These are the activations of a small neural network, seen along a few directions. Each row is one input.
In each table, some parts of the input vary, and every possible input appears once, in random order.
Descriptions start from the smaller parts, as in this example, which fits no table here: one of 5 places around a ring, together with either a single point or one of 9 places along a line or (one of 2 separate values, together with one of 6 places along a line).
Shared parts are said once, and a part with two or three values counts as separate values.

Other details of the inputs shift rows strongly along three fixed directions, in all tables alike. That doesn't count.

Table:
r1: [-13  16 -11  14  -1   7  32  17 -32  28 -20]
r2: [15  2 21 24  2 41  7 -9 36  9 10]
r3: [-40  -1 -39 -14   0   1  -1  -9  23   1   7]
r4: [ 15  -7   4 -10   0   2 -13 -12  39 -18  25]
r5: [ 20 -14  39  24  15   6   4   3 -28   2 -13]
r6: [-33  27 -13   4 -17  47  30  -4   9  31  12]
r7: [ 31 -13  34  20  15   9   9  12 -14   8 -19]
r8: [-31   6 -29 -24  -4  -2 -16 -13  14  19  26]
r9: [-27   9 -43 -20 -16   3 -14 -13  17   2   8]
r10: [ 25   2  14  13  -2  34   1 -24  17  17  17]
r11: [ 29   2  10  14   2  38   1 -15  20  17  16]
r12: [ -1 -17  11 -10  22  11 -15 -15  35 -24  20]
r13: [-25  13  -6 -14   8 -40  -9  26  -5  -1 -18]
r14: [ 37  -2  26  24   5  10  -6  16 -21   5  -8]
r15: [ 21 -16  19 -27   0 -34   5   3 -27 -54   7]
r16: [ 23  10  -1  12   1  33  21 -27   4  -7  20]
r17: [  4 -30  33  -7  14 -42  -8  -5 -18 -30  -4]
r18: [-25   7 -48 -18 -11   1   1  -5  15   2  25]
r19: [  2  -4  13  -6  19   1  -6 -17  44 -26  16]
r20: [  1  37  -2  18 -11  -3   0  27 -18  33 -17]
r21: [-13   8 -15  23  -8   9  23  27 -28  26 -18]
r22: [  7 -27  17 -13   2 -29 -12  -1 -11 -48 -27]
r23: [-12   2 -21 -20 -23 -29 -14  11 -20  -5 -24]
r24: [-29  -8 -21 -15  -3 -28  -8  17 -17  -8 -27]
r25: [ 10 -15 -14 -11   4  -4  -9 -26  20 -38  20]
r26: [ 39  10  28  26   2   0   2  13 -10   2 -12]
r27: [-24 -11  -6 -24   6 -37  -6  16 -12  14 -15]
r28: [ -6  15   1  16 -21  -4   2   9 -34  44  -8]
Each input here is: one of 2 separate values, together with either one of 6 places along a line or one of 8 places along a line.
Changing only the choice among 2 separate values turns r17 into r28. The same change can be made to r19. Which row results?
Answer: r26
Which other rows does r7 become when the choice among 2 separate values takes its other values? List them by row number.
Answer: r11

Table:
r29: [-30   7 -12 -22   1 -24  -7   0   0   7  13]
r30: [ 23   8 -14  -7 -10   1  -9 -13  21 -40  14]
r31: [ 33   0  44  31   2   5   6  -4 -22   3 -10]
r32: [-21   8 -10 -29  -1 -22   4   7   1  10  16]
r33: [  8   5  -5  19 -11   7  18  22 -47  21 -22]
r34: [  3  -8  23 -12  -2   1 -17 -19  22 -13  15]
r35: [-12  17 -18   6 -11  19  -6  -3   3  50   1]
r36: [-19  10 -16  10 -11  26  -7   9  15  42 -11]
r37: [  9   1  -6  24  -4  42  12 -23   4   1  12]
r38: [  9 -19   0 -11  19   2   4  -6  27 -23  18]
r39: [  5  12   8  17  -9  40  10 -26  11   0   1]
r40: [-16  16 -19  10  -7  18   2   1  -5  47  11]
r41: [  2   7  21  19  -3  39  -1 -10  29   9  -2]
r42: [ 10 -19   4  -7  10  -7 -15 -24  17 -15  20]
r43: [ -4  -5  10 -11  10 -41  12  39 -26  -8 -23]
r44: [ 40 -26  28  -6  15 -24   3   6 -21 -24   7]
r45: [  1  10  14  27   5  34   8 -15  26   7   1]
r46: [ 10 -17  -8 -13   3   7   8 -18  12 -29  21]
r47: [-19  15 -22  11   0  26  11  15   4  42  -1]
r48: [ 33 -30  24   3  -1  -9  -9  -3 -19 -36 -17]
r49: [  8 -17  -7  -9   3   6  -8 -27  15 -29   7]
r50: [  4  15  18  13  -9 -10   1  19 -34  31 -25]
r51: [  9  -2   3  28   7  35   3 -15  24  12   3]
r52: [ -4  -3   2 -11  -2 -34  10  22 -43 -17 -20]
r53: [-29  -6 -27 -13  10 -17  -7  10   8   4   2]
r54: [-27  24 -13   8  -1  20  15  14   7  35  -3]
r55: [ -4  14  13  19  -1  -5   6  28 -24  25 -39]
r56: [-27   7 -24 -26 -10 -14  12   4  -3  -5   6]
r57: [ -6  21 -29 -27  -9 -30 -23   8  19  -2  19]
r58: [ -6  -7  11  -2  20   0   0 -12  24 -28  12]
r59: [  5  -3  15 -13  11   0   0 -18  14 -16  27]
r60: [ 41  -7  31  25   8  15  10   3 -27   9   1]
r61: [ 29  -1  32  34  -6  16  16  -7 -27 -14 -20]
r62: [  7 -19   1  -7  18   0 -14 -15  29 -22   4]
r63: [  1 -17 -10  -4  -4 -37  -3  15 -38 -14 -25]
r64: [-12  19 -33 -20  -1 -25 -17  19  30  -9   4]
r65: [-36   7 -26 -19  -7 -16   2  -2  -6  -9   3]
r66: [ -4  -9  10 -12 -13 -31  -7  19 -32 -17 -28]
r67: [-17  -7 -14 -23  -8 -14 -24  -1  10  14   7]
What do these inputs look like to the network?
Answer: one of 3 separate values, together with either a single point or (one of 2 separate values, together with one of 6 places along a line)
Changing only the choice among 3 separate values turns r54 into r59. The same change can be made to r62. Which row results?
Answer: r35
Start at r48 and move only the place on the line of 6, one step at a time. The first step leads to r49. Which rows follow, in order?
Answer: r63, r37, r33, r46
